Here are a small network's activations along a few directions, averaged over the inputs that share one value of a field.
Values that are neighbours, or in one group, have similar rows; names and order tell nothing.
In the rows, 500 means zero.
Random noise pushes rows far along 7 fixed directions. That doesn't count. These rows show it; they differ only by the noise:
[511 565 525 525 564 489 446 577 485 532 492 471 484 464 375 437 462 427
 521 563 489 420 508]
[633 590 512 525 427 407 347 654 406 571 536 643 333 483 467 348 354 341
 792 554 496 322 380]
[549 504 544 484 630 702 449 497 708 412 425 136 667 538 485 531 740 610
 379 513 701 511 475]
[579 749 657 490 682 703 484 622 507 546 615 328 489 436 498 381 503 362
 369 737 541 107 505]
[427 538 397 464 543 547 421 555 464 439 276 274 625 539 239 499 522 554
 518 450 543 638 585]
[501 311 360 483 502 572 639 465 441 369 360 340 666 523 260 519 415 632
 342 463 345 665 718]
[692 469 505 553 512 597 529 583 426 446 556 502 442 460 595 363 406 428
 516 605 389 270 497]
[489 609 549 414 528 618 389 470 716 529 474 235 603 606 386 581 702 625
 552 471 857 608 429]
[464 522 401 538 561 722 736 380 348 444 523 467 530 514 561 527 450 604
 314 560 443 545 728]


Field H:
h2: [477 552 530 509 492 560 516 439 415 461 561 439 511 504 609 552 496 467
 465 514 484 334 506]
h5: [441 542 352 502 570 776 644 351 412 342 413 377 549 539 642 570 616 629
 411 473 620 679 620]
h6: [604 267 499 473 439 503 526 499 745 440 585 421 543 524 564 552 605 638
 433 425 644 569 446]
h9: [428 653 623 345 469 493 496 439 588 599 685 441 498 564 361 610 418 490
 519 488 579 473 549]
h8: [447 732 568 358 430 539 295 458 636 628 492 356 500 602 357 551 527 521
 670 482 780 502 469]
h7: [533 569 658 429 466 432 456 548 738 585 608 527 493 594 620 528 647 483
 510 633 699 453 282]
h4: [438 617 386 411 411 623 505 613 316 427 265 360 589 548 599 536 544 521
 526 396 498 519 478]
h10: [327 546 544 538 691 425 487 607 484 536 356 466 565 390 417 386 559 448
 257 530 403 468 535]
h3: [548 693 601 298 364 635 638 551 276 586 654 550 468 483 551 445 236 350
 409 634 363 190 514]
h1: [572 663 681 270 489 405 225 659 569 534 468 358 587 513 292 443 505 413
 580 557 441 166 370]
H is arranged as a ring.
Q: A walk along H starts at h5 and steps to its neighbour h8. Put h6, h9, h7, h1 in the order it reaches them.
A: h9, h1, h7, h6
Q: Fewest steps between h3 and h2?
A: 2

Field Y:
y6: [440 497 539 583 536 632 639 347 507 520 570 497 568 455 722 543 712 616
 296 534 544 581 566]
y7: [498 647 509 537 660 664 554 572 488 457 561 426 501 462 578 440 503 522
 346 631 506 291 585]
y14: [616 489 288 382 345 649 663 497 334 431 518 512 504 597 491 444 275 599
 547 510 444 491 728]
y15: [780 359 429 414 279 562 528 601 391 415 498 462 513 580 589 420 320 504
 637 468 365 436 395]
y11: [505 503 543 623 611 661 629 358 592 526 655 618 368 499 877 516 754 563
 440 498 720 569 408]
y8: [521 509 399 339 256 544 517 551 377 421 374 391 551 594 430 492 353 573
 634 383 510 619 546]
y3: [589 347 593 620 601 346 329 600 633 515 476 519 508 380 358 350 429 322
 536 504 349 404 424]
y10: [597 398 376 532 470 644 463 454 373 319 399 516 467 497 776 531 551 512
 603 429 413 430 428]
y5: [559 325 458 583 503 437 503 601 407 367 396 587 462 463 709 465 502 505
 515 469 287 452 523]
y13: [492 490 527 583 560 497 554 433 485 512 593 487 512 467 521 549 501 479
 403 525 374 450 547]
y9: [557 344 544 582 487 435 592 453 603 547 634 708 393 455 530 530 512 455
 487 571 535 567 430]
y4: [502 500 537 447 574 571 414 466 575 387 389 303 630 565 433 511 606 588
 478 463 502 518 458]
y1: [461 435 479 519 514 497 554 392 479 506 544 540 502 476 410 521 367 484
 464 488 487 539 615]
y2: [531 602 480 386 496 580 503 530 526 455 451 277 562 589 631 551 602 560
 479 482 646 441 479]
y12: [399 561 367 663 418 351 413 479 327 541 308 721 350 483 705 468 571 471
 690 424 508 635 391]
Y is arranged as 3 separate groups.
Q: List the group mates of y7, in the order listed.
A: y14, y11, y3, y9, y1
Q: List the group mates of y15, in the order listed.
A: y6, y8, y5, y2, y12
